((-23, -67, 4, -65, -40), (31, -44, -21, -43, -30), (-11, 69, 12, 67, 42)) -> -30
((-47, -48, -43, -68, -52, -61, -19), (1, -8, -10, -12, -10, -15, -2)) -> -2
((34, -4, 23, 31, 49), (-10, -13, 9, -6, 37), (16, 12, -27, 19, -52)) -> 37
((-29, 2, 0, 56, 13), (-47, 18, 25, 67, 38)) -> 38
((-17, -1, -5, -1, 8), (-14, 0, -34, 53, 8)) -> 8
((63, -23, 66, -12, -22), (-5, -9, -4, -7, -8), (-25, -16, -28, -19, -16)) -> -8
---
[[-22.0 -18.8  13.8  11.7  -4.3 -26.7 -27.6 -24.2  -8.9]
 [  2.0  -8.2  -9.5  -7.2  -8.7  -3.4  -5.0   2.0  -8.7]
 [ -7.8   0.2  -8.8  -5.7  -0.4  -7.0  -6.5  -6.7   0.2]
 [-21.0 -18.3  12.4  10.7  -4.5 -25.7 -26.7 -23.0  -8.9]
 [  2.1  -9.0  -9.7  -8.4 -10.1  -2.5  -4.0   2.0  -9.9]] out -9.0

[[  52.3   13.4  -83.1   26.4   84.7   15.9   74.0  -19.5   84.0  227.8
    81.1   27.7 -211.1  245.3  -17.5   41.7]
 [ 104.3   26.5  -16.6  128.7   61.8   77.7   27.2  -73.0   72.6  223.9
   132.2   47.0 -119.9  142.5    7.5  -15.2]
 [  67.2   98.2  125.5  -34.2  -39.1   75.4  157.0  153.8   16.6   22.4
    18.4   90.1   55.4   12.5  201.1  174.6]
 [  57.6  106.4  112.2  -57.9  -21.5   50.2  176.0  121.6   12.3   91.2
    80.7  187.0   51.8   22.5  202.4  244.8]
 [  20.8   87.2 -115.8   86.5  173.5   52.6   -5.5 -152.7   36.9  252.3
    44.4  -21.8 -218.4  202.7  -18.8    7.9]
 [  73.1    8.2  -79.6   60.1   25.7   96.7 -120.9  -11.2  147.1  124.9
   149.6  -28.8 -160.0  185.8   -7.5  -44.6]
 [  81.7  -37.8  -45.4  102.5   18.0   34.7  -32.3    0.7   27.0  231.1
    57.4  -62.2 -192.4  284.7  121.1    8.0]
 [  35.4  130.0   80.3  -33.9  -35.3   26.0  173.0  220.6  -46.3   71.3
    61.7  119.2   48.6    8.9  189.3  177.0]
 [  70.9  -18.6  -81.2   35.6   82.7   87.9  -64.0 -105.3  168.7  141.2
    51.7   27.4 -132.5  230.0   16.0   58.0]
 [  17.2  135.1   66.0   -1.6  -70.6   47.3  207.7  176.4  -13.3   15.6
    10.8  143.1   52.1  -26.1  232.9  205.5]] out 135.1

[[-0.057 -0.186 -0.233  0.118 -0.122 -0.079  0.113 -0.005 -0.182 -0.147]
 [-0.025 -0.177 -0.213  0.114 -0.108 -0.099  0.095 -0.016 -0.176 -0.129]
 [-0.078 -0.186 -0.024 -0.201 -0.040 -0.118 -0.129  0.032 -0.045 -0.061]
 [-0.028 -0.185 -0.217  0.114 -0.132 -0.085  0.107 -0.006 -0.180 -0.141]
 [-0.019 -0.018 -0.054  0.088 -0.054  0.028  0.011  0.165  0.024 -0.188]
 [-0.064 -0.160 -0.183  0.130 -0.122 -0.073  0.080 -0.072 -0.221 -0.226]
 [-0.045 -0.183 -0.228  0.112 -0.125 -0.096  0.120 -0.014 -0.200 -0.132]
 [-0.048 -0.187 -0.225  0.111 -0.121 -0.097  0.100 -0.016 -0.199 -0.135]
 [-0.182 -0.058 -0.039 -0.284 -0.083 -0.112 -0.095 -0.208 -0.198 -0.055]
 [-0.026 -0.181 -0.217  0.101 -0.121 -0.080  0.089 -0.015 -0.190 -0.153]] out -0.181

[[ -35.10 -180.33   76.10   58.42  -45.88  167.21  -72.59  133.77  -96.87]
 [ 287.76   79.84   48.40  -10.96 -201.06   13.24   -8.29  -29.18 -168.27]
 [ -51.80 -139.34 -257.58   30.68 -127.12 -210.33    3.56  254.41   41.92]
 [  68.06   85.77  -54.55  -75.42  -49.88  -72.83   69.01   11.22  -45.59]
 [-217.87   18.73 -114.98  137.44 -109.99 -185.20  -42.13   10.88  191.99]
 [  95.86 -100.67   12.88 -164.35   -3.80   68.20  -85.58 -121.52 -113.30]
 [  42.22  -79.61  -85.24  -53.74  -80.18 -139.40  -67.69 -132.77  114.54]
 [ 109.77   54.24  -59.35  -22.60  -96.54  -43.29 -173.29 -116.74
    97.58]] out 54.24

[[-0.5  0.9  0.9 -0.4  0.1  1.2 -0.1  1.0 -0.3  0.4  1.1]
 [ 0.5  0.2  1.8  0.8  1.1  0.7  1.0  1.3  1.3  0.3  1.3]
 [-0.1  1.4  0.1 -0.2  0.6 -0.7 -0.2  0.9  1.0  1.1  1.9]
 [ 0.2  0.4  1.3  0.4 -0.7  0.9 -0.7  0.3 -1.9  0.1  1.2]
 [-0.9  1.9 -0.7  0.9  1.7 -0.2  0.6  0.9 -0.4  0.5  1.4]
 [ 0.8  0.6  0.7  0.6  0.3  1.0 -0.2  0.2  0.5 -0.6  1.0]
 [-2.2  2.8 -2.1  0.8  2.8 -1.3 -0.2  1.5 -0.2  0.5  2.2]] out 2.8

[[ 0.5  1.2 -1.8 -1.7 -0.3 -0.8]
 [ 1.0 -1.1 -0.8  0.3  0.0 -1.6]
 [-0.3 -1.9 -0.2 -0.1  0.6 -1.6]
 [ 0.0  0.1  2.1  1.1  0.5  0.2]
 [-0.7 -0.1  1.0  1.3 -1.1  0.7]] out -0.1
---
50,73,6,85,57
96,84,77,51,37
: 57, 96

62,39,61,47,53,54
66,26,66,53,55,61
79,12,78,35,41,68
: 54, 79

2856,3364,5636,6105,8828,3624: 3624, 2856

5888,3794,6395,7621,6992,4734,7717
5459,4333,7446,3523,1822,5546,3021
5803,8188,6740,4290,5187,5369,4962
: 7717, 5803

364,695,521,255,414,386,885
438,556,543,597,557,206,777
: 885, 438

7,3,6,8
6,6,2,7
3,6,4,0
: 8, 3
---
Input:
[[165, 110, 72, 64, 176, 23],
 [138, 9, 203, 71, 24, 40],
 [115, 173, 24, 238, 68, 101]]
Output: 68

Input:
[[559, -362, -619, -872, 311, -301],
 [-621, -192, -357, -103, -93, -90]]
Output: -93

Input:
[[789, 331, 331, 379],
 [-595, 175, 339, 812],
 [114, 821, 501, 279]]
Output: 501

Input: [191, 137, 132, 99, 12, 234]
Output: 12

Input: [624, 340, 582, 277, 930, 906, 146]
Output: 906

Input: [3, 4, 7, 2, 8, 1, 4]
Output: 1

Input:
[[7642, 6517, 7547, 4159, 4169],
 [3330, 7564, 3836, 3653, 8406],
 [5095, 2675, 6442, 1911, 6178]]
Output: 1911

Input: [-954, 77, 763, -214, -153]
Output: -214
---
[[ 1.331  1.377  0.663  1.038 -1.481 -0.219]
 [ 0.925  0.455  1.010  0.026 -0.308  0.919]
 [ 0.337  0.519 -0.526  0.805  0.042 -0.928]] --> 0.337

[[ 113.813  214.542   24.381 -145.571]
 [ 161.203  152.660   28.768 -181.850]
 [ 173.569  165.526   63.456 -139.514]] --> 173.569

[[-11.79  -1.94  -3.45 -10.49  -2.32]
 [  7.08 -12.57  -6.75   5.31  -8.39]
 [ 17.13  -6.86  -6.42  14.70  -6.27]] --> 17.13

[[-104.5 -229.0   38.3   94.3  161.1  141.6   59.0]
 [  28.2 -112.6  243.9  194.3   23.5  207.4  229.5]
 [-131.8  -75.1 -131.3  -64.7  150.0 -128.6 -108.0]] --> -131.8

[[ 0.05 -0.21  0.20 -0.16  0.04]
 [ 0.01 -0.10  0.00  0.14  0.09]
 [ 0.01 -0.07  0.04  0.06  0.03]] --> 0.01

[[  66.59   72.54 -215.08 -245.57  132.46   16.75  128.83]
 [  67.58   76.43   -8.70 -196.14  156.99   71.49  179.97]
 [ -51.02  163.95 -122.23   10.12  119.55  -25.60   35.83]] --> -51.02

[[ 148.3 -162.1   73.6 -134.0  -28.1]
 [ 130.0 -159.0   89.2 -140.2  -13.6]
 [ 126.0 -166.5   92.5 -146.2  -40.7]] --> 126.0
---
[ 7  7 56 62 45] -> 7
[62 18 -8 16 32] -> 62
[ 13 -13 -57 -51  24] -> 13
[-34 -48 -16 -22 -69] -> -34
[ -5 -53 -12  -7   4] -> -5
[ 43  67 -40 -38 -25] -> 43
[ 10 -10   2 -58  -3] -> 10
---
[ 38  29  14  54 -56] >> 54, 38

[[-11 -56 -18 -29]
 [ 26  45 -19 -26]
 [-19 -51  -4  -2]] >> 45, 26

[-23 -28  14  60 -42] >> 60, 14

[[-23  40  -3  28  15]
 [-17   9 -24 -35 -51]
 [ -2 -70  26  12 -17]] >> 40, 28

[60 61 71 51 63] >> 71, 63

[-32  62  18 -25 -73] >> 62, 18

[-30  -4  57  31] >> 57, 31
